Each row below holds a small network's activations on one input, seen along a few directions.
Each table varies a few parts of the input and shows all the possible inputs, shuffled.
Descriptions start from the smaller parts, as in this example, which fits no table here: line(4) and (point or line(11) or (values(3) and ring(8))).
Shared parts are said once, and a part with two or three values counts as separate values.
In the rows, 128 means zero.

Other details of the inputs vary at random and push rows far along two fixed directions, the same in every table; ignore that.

Table:
x1: [124 146 136 122 127 125 124 132 133 132 128 128 126 136 127]
x2: [128 141 131 124 131 119 127 118 130 124 135 125 130 121 124]
x3: [130 141 130 123 128 121 125 118 130 123 134 127 131 123 126]
x4: [129 139 128 124 131 132 122 117 136 122 132 120 135 121 125]
x5: [126 143 129 120 122 122 126 121 126 128 135 129 124 131 125]
x6: [133 140 117 126 118 137 112 132 133 133 141 131 120 122 126]
x7: [125 147 128 124 122 122 130 123 123 134 134 132 119 135 124]
x8: [128 141 139 124 135 122 124 127 139 124 129 123 135 124 128]
x9: [128 140 136 124 137 127 124 128 138 124 130 118 140 116 130]
x10: [127 142 138 122 129 124 121 128 136 126 129 124 134 130 126]
x11: [131 142 128 131 130 134 127 118 134 127 130 122 129 124 130]
x12: [134 139 128 132 130 121 128 112 134 122 132 121 131 120 123]
x13: [132 142 123 123 118 134 112 143 133 136 139 130 123 124 129]
x14: [129 145 130 128 124 123 130 119 125 131 134 129 123 129 128]
x15: [132 143 126 123 116 130 111 142 134 136 138 134 119 131 127]
x16: [138 141 115 130 111 128 115 128 129 134 141 133 115 127 123]
x17: [135 139 126 130 128 122 126 113 134 121 131 122 131 123 125]
x18: [129 145 138 128 128 126 126 129 134 130 127 126 128 133 131]
x19: [131 142 125 128 121 123 126 116 130 126 131 124 125 130 125]
x20: [127 141 134 122 131 129 121 129 135 125 130 119 138 122 128]
x21: [127 145 126 126 129 133 127 122 131 130 131 125 125 129 126]
x22: [126 147 132 123 129 130 126 134 131 133 129 124 128 130 129]
x23: [134 145 125 134 120 124 131 116 128 131 131 126 121 133 125]
x24: [131 138 128 125 135 131 123 117 138 119 131 120 137 118 128]
x25: [129 141 138 122 133 123 122 128 138 123 128 124 136 127 129]
x26: [ 50  85 104 197 102 141 139 162  93  79  54 199 148  93 106]
x27: [146  23 116 116 164 129 152 132 121 150 131 112 122 152 145]
x28: [127 146 137 126 126 126 126 131 133 133 128 127 126 137 129]
x29: [ 53  87 110 200 101 129 144 160  90  80  57 203 146  91 107]
x30: [129 138 129 127 136 130 125 117 138 121 132 119 136 115 127]
x31: [125 144 136 120 127 125 122 131 135 127 128 126 129 134 129]
x32: [129 143 136 127 134 129 127 130 137 128 128 120 135 120 132]
x33: [125 145 132 122 129 130 125 133 132 131 129 123 131 128 129]
x34: [135 142 128 134 127 122 130 114 133 127 130 124 126 124 126]
x35: [125 147 136 123 127 125 126 132 131 134 128 129 124 138 127]
x36: [135 144 126 135 123 124 130 114 130 129 130 124 123 129 127]
x37: [131 146 124 131 122 123 130 117 127 132 131 127 119 134 123]
x38: [128 146 129 126 121 123 130 121 124 133 135 130 121 133 126]
x39: [145  23 120 110 164 126 147 143 120 146 130 110 131 151 147]
x40: [138 145 142 121 117 141 122 139 125 128 130 130 123 132 132]
x41: [ 53  87 104 202 100 142 142 162  93  80  54 199 148  94 109]
x42: [139 144 138 121 119 146 123 140 124 128 132 125 127 124 134]
x43: [144 143 131 128 112 140 126 125 121 127 133 128 119 128 128]
x44: [130 144 124 129 122 123 128 116 128 130 131 126 122 132 122]
x45: [146  27 120 115 160 128 152 145 117 155 130 111 122 158 149]
x46: [127 141 130 122 125 122 125 118 127 126 135 127 129 127 123]
x47: [130 139 130 128 135 131 126 116 139 124 131 120 135 116 128]
x48: [145  24 118 112 160 118 154 132 114 152 136 117 119 155 141]
x49: [129 141 136 126 136 128 126 128 138 126 129 119 139 117 131]
x50: [140 142 132 123 118 149 124 129 125 125 133 126 124 123 131]
x51: [149  22 112 116 154 120 150 128 114 148 133 113 119 159 138]
x52: [138 144 134 121 112 139 126 130 116 129 137 133 119 128 129]
x53: [127 141 127 123 128 133 123 120 135 124 131 122 130 125 128]
x54: [132 143 119 123 112 127 115 133 125 136 144 137 115 128 124]
x55: [126 143 133 121 128 130 123 132 134 127 129 121 134 126 131]
x56: [128 143 140 127 132 124 126 129 138 129 127 125 131 128 130]
x57: [128 146 133 126 128 131 127 133 132 132 129 122 131 129 131]
x58: [151  23 114 119 159 119 154 126 118 150 133 113 119 155 141]
x59: [125 145 128 122 122 122 128 122 124 132 135 130 121 133 123]
x60: [128 142 140 126 134 123 125 127 139 127 128 124 134 125 129]
Description of these inputs: ring(5) and (values(2) or ring(10)).
Q: The inputs of x49 and x60 match in every part but the ring(5) part. If x55 is changed in the same way as x49 into x60, which row does it become?
A: x31
Q: Which other rows does x46 become when the ring(10) part takes its other values? List them by row number.
A: x2, x3, x5, x7, x14, x29, x38, x48, x59
Q: List by row number the other rows that have the ring(5) part in common with x34.
A: x12, x16, x17, x19, x23, x36, x37, x43, x44, x51, x58
Q: Which other rows does x42 become when the values(2) part takes its other values? List them by row number.
A: x13
Q: Which other rows does x27 become when the ring(10) part takes its other values? List them by row number.
A: x4, x11, x21, x24, x26, x30, x41, x47, x53

Table:
x61: [142 111 118  93 139 138 132 127 118 150 156 109 115 146 135]
x62: [106  79 121 130 161 125 145 116 127 115 110 121 151 122 128]
x63: [168 111 132 111 135 134 135 114 130 140 145 107 113 147 142]
x64: [155 111 121 118 147 122 131 121 142 160 149 106 111 148 134]
x65: [ 92 173 114 170  93 139 107 143 131 102  96 159 137 107 109]
x66: [143 104 129 113 171 125 130 117 161 141 136  88 142 131 142]
x67: [117  90 129 122 130 137 139 164 108 135 116 139 126 140 136]
x68: [ 92 160 113 160 101 148 114 158 121 111 103 160 136  98 117]
x69: [117  85 136 127 133 131 140 153 114 138 118 144 122 145 137]
x70: [154 110 131 109 140 109 126 120 133 144 154 117 117 139 127]
x71: [ 91 156 119 157 109 125 132 119 114 105 105 160 129 108 105]
x72: [121  85 135 135 138 119 148 144 114 136 112 139 121 146 129]
x73: [ 98 159 125 158  98 119 112 136 124  92 105 170 136 100 111]
x74: [117  93 130 132 123 128 135 151 114 128 106 139 127 151 128]
x75: [120  86 130 138 136 114 151 142 111 136 113 133 129 143 136]
x76: [138  78 121 135 121 143 136 136 111 123 114 131 124 140 130]
x77: [112 109 133 140 124 123 137 145 117 122 104 149 126 141 131]
x78: [147 214 156  98 145 112 101  93 176 117 159  88 152 102 126]
x79: [116 232 137 120 105 135 107 102 140 121 148 131 125 110 116]
x80: [163 189 141  92 118 117  97 108 152 138 168 100 122 136 124]
x81: [129  87 127 139 123 147 138 139 110 125 119 144 123 126 135]
x82: [106 159 131 172 100 139 131 128 115  95  97 162 133  96 112]
x83: [168 190 143  94 121 149 114 117 138 141 165  96 119 124 138]
x84: [137  80 121 145 130 129 151 128 109 127 118 129 128 128 135]
x85: [115  85 109 137 133 118 151 121 107 131 120 133 127 134 126]
x86: [149  75 122 116 143 105 137 126 122 145 146 116 124 140 136]
x87: [ 88 176 120 168  99 142 110 144 132 109 105 166 133  97 115]
x88: [ 92 175 115 173  98 133 113 138 133 101  96 165 133 103 115]
x89: [150 116 117 124 142 118 133 121 139 156 146 104 120 141 139]
x90: [122 229 131 120  99 131 104 100 140 115 139 123 127 120 110]
x91: [177 197 137  72 139 119 116  79 156 158 187  78 105 156 136]
x92: [135 113 152 105 169 119 138 121 149 133 129  94 147 139 142]
x93: [124  80 117 121 126 131 125 157 110 129 129 143 128 124 129]
x94: [156 102 143 109 165 133 140 107 146 129 136  88 145 126 143]
x95: [123  81 124 127 127 124 125 145 117 129 131 148 125 127 128]
Q: What is each input in this table made of?
A: values(5) and (point or line(6))
Q: List by row number the other rows that have the values(5) part in common with x65.
A: x64, x66, x68, x87, x88, x89
Q: Which other rows does x95 become when the values(5) part takes its other values? List them by row number.
A: x69, x79, x81, x87
Q: Which other rows does x74 become when the values(5) part takes its other values? List them by row number.
A: x65, x76, x80, x90

Table:
x96: [144 137 122 128 142 125 140  94 143 127 130  97 138 134 134]
x97: [120 138 151 121 122 132 138 135 106 119 118 130 133 123 127]
x98: [132 158 146 121 129 139 137 121 136 123 122 117 133 143 134]
x99: [167 156 137  85 150 118 124  86 142 141 170  98 125 127 129]
x100: [106 127 142 126 114 122 111 161 118 122 116 150 141 128 124]
x101: [130 146 130 113 123 113 123 119 135 125 150 127 131 111 125]
x102: [158 122 155  96 145 132 138 109 133 133 139  97 123 157 139]
x103: [123  75 121 141 143 117 136 160 128 138 113 132 129 138 126]
x104: [157 173 155 105 137 122 129 103 133 130 158  97 126 123 129]
x105: [135  18 115 137 164 127 166 136 121 158 120 121 121 158 149]
x106: [142 169 136 121  98 176 104 163 124 127 132 130 126 109 139]
x107: [154  69 107 131 131 167 125 147 121 134 131 124 123 118 139]
x108: [102 176 145 125 110 127  98 141 137 111 125 148 143 119 113]
x109: [ 99 133 130 149 109 117 108 137 133 107 114 160 144 105 113]
x110: [138 154 147 134 123 124 133 100 137 109 122 122 133 118 127]
x111: [111 116 118 136 127 117 116 140 140 121 121 146 129 120 129]
x112: [120  95  98 160  88 124 139 142  84 135 121 174  90 147 115]
x113: [ 95 204 124 146 107 124 112  98 132  86 116 147 152  79 105]
x114: [125  87 114 122 141 111 116 120 136 130 137 119 141 131 123]
x115: [171 162 145 105 141 123 136  93 157 146 155  87 123 145 143]
x116: [158  37 122  92 158 110 146 140 115 155 161 107 120 152 144]
x117: [113 121 109 144 144 124 128 117 143 134 119 116 133 123 131]
x118: [ 99  47 109 152 136 119 131 170 113 117 100 162 131 129 132]
x119: [152 169 148 102 130 110 100 122 150 140 165 109 131 131 129]
x120: [ 99 141 110 139 117 115 123 117 125 102 125 138 147  96 113]
x121: [126  13 119  98 153 123 150 155 103 143 136 129 124 157 138]
x122: [100  97 132 125 127 136 136 141 105 108 109 158 137 123 121]
x123: [114 107 126 112 139 127 117 152 134 130 128 136 125 145 133]
x124: [175 118 124 107 123 166 113 135 142 147 159 103 115 122 146]
x125: [ 95  90 127 147 132 134 139 168 114 137  92 146 128 136 139]
x126: [109  97 101 147  87 135 137 144  84 134 117 175  89 158 113]
x127: [159 166 142 106 151 120 120 117 159 163 162  87 114 143 146]
x128: [142 111 153 116 132 130 143 131 114 126 115 118 129 146 141]
x129: [132  99 145 105 144 135 144 124 113 129 134 115 125 142 129]
x130: [ 95 150 134 146 112 127 121 169 126 122  94 150 138 123 117]
x131: [131  55 127 121 144 122 146 136 105 128 127 138 129 132 134]
x132: [154 169 151 104 135 122 129  92 140 131 158  99 124 121 128]
x133: [128 129  96 152  92 122 131 117  99 135 130 160  92 140 107]
x134: [152 120 119 101 155 112 115 118 152 145 155 107 122 140 135]
x135: [138 107 142 121 134 133 151 141 117 136 113 119 131 153 146]
x136: [ 96 200 130 161 104 121 109 135 152 107 104 151 141  95 106]
x137: [127 189 154 148 112 126 126 111 131  95 112 132 140 107 122]
x138: [151 146 108 126  92 120 126 108 115 153 157 140  81 153 119]
x139: [116 103 131 122 148 136 133 145 135 148 122 121 120 150 139]
x140: [110 122 117 152 142 126 131 127 137 131 110 134 129 118 126]
x141: [ 94 163 137 130 101 123 121 155 109 106 115 157 142 104 120]
x142: [152 166 145  86 146 125 114 130 161 159 157  90 119 157 129]
x143: [125  77  95 154 116 169 122 149 116 112 110 138 137 101 130]
x144: [116  81 118 154 135 124 146 108 116 100  96 130 143 120 125]
x145: [187 160 136  99 123 165 104 135 145 149 173  92 116 123 147]
x146: [139 131 128 116 144 122 136  90 130 123 143  98 135 120 123]
x147: [155 121 144 101 154 132 146 134 133 172 145  94 120 166 155]
x148: [117 124 113 149 144 129 141 109 137 132 118 115 139 127 131]
x149: [100 205 139 144 100 126 114 109 132  91 118 159 143  81 109]
x150: [113 191 126 148 122 120 111 125 151 116 115 135 139 104 105]
x151: [126 128 133 148 140 130 143 132 130 137 121 126 132 132 138]
x152: [ 90 116 125 140 117 126 117 173 116 114  98 162 135 125 130]
x153: [175 162 139  85 122 176 102 138 145 149 170  93 115 134 145]
x154: [139 186 149 108 142 138 129 116 151 150 147 100 125 148 138]
x155: [175 165 150 106 143 123 136 104 150 145 156  85 124 148 145]
x156: [150  87 141  83 146 126 140 135 111 149 146 117 123 151 144]
x157: [ 99  99 118 160 132 127 135 141 133 129 101 146 127 119 131]
x158: [141 118 137 135 139 123 140 101 126 111 116 120 134 124 126]
x159: [130 182 119 131  74 128 121 132  97 144 139 155  88 151 117]
x160: [ 88 107 101 166 126 120 127 140 132 110  90 145 146 110 108]
x161: [134  71  81 143 107 120 141 115  96 147 135 144  91 158 118]
x162: [128  98 123 126 138 113 117 127 132 128 133 134 137 126 120]
x163: [ 83 166 105 159 114 119 103 128 141  92 104 153 148  93 112]
x164: [137 147 138 124 138 123 135  97 125 117 135 115 132 112 118]
x165: [106 103 115 167 141 131 149 127 123 124  98 144 138 120 127]
x166: [112 173 124 133 117 115 118 117 129 105 132 142 142  93 111]
x167: [102 173 128 172 113 132 135 114 128  90  89 151 148  99 114]
Q: The inputs of x167 and x98 match in every part but one. If x134 is changed in the same way as x167 into x98, which row does it become?
A: x123
Q: The inputs of x125 and x127 match in every part but one. If x135 is changed in the same way as x125 into x127, which row does it become?
A: x155
Q: What is each input in this table made of?
A: line(6) and (values(2) or ring(10))
Q: List by row number the other rows that have the line(6) part in common with x115.
A: x101, x105, x109, x110, x111, x124, x132, x136, x138, x149, x157
Q: Which other rows does x126 become when the values(2) part takes its other values? List them by row number.
A: x153
Q: Which other rows does x114 become when the ring(10) part takes its other values? List them by row number.
A: x96, x113, x117, x120, x144, x146, x148, x160, x163
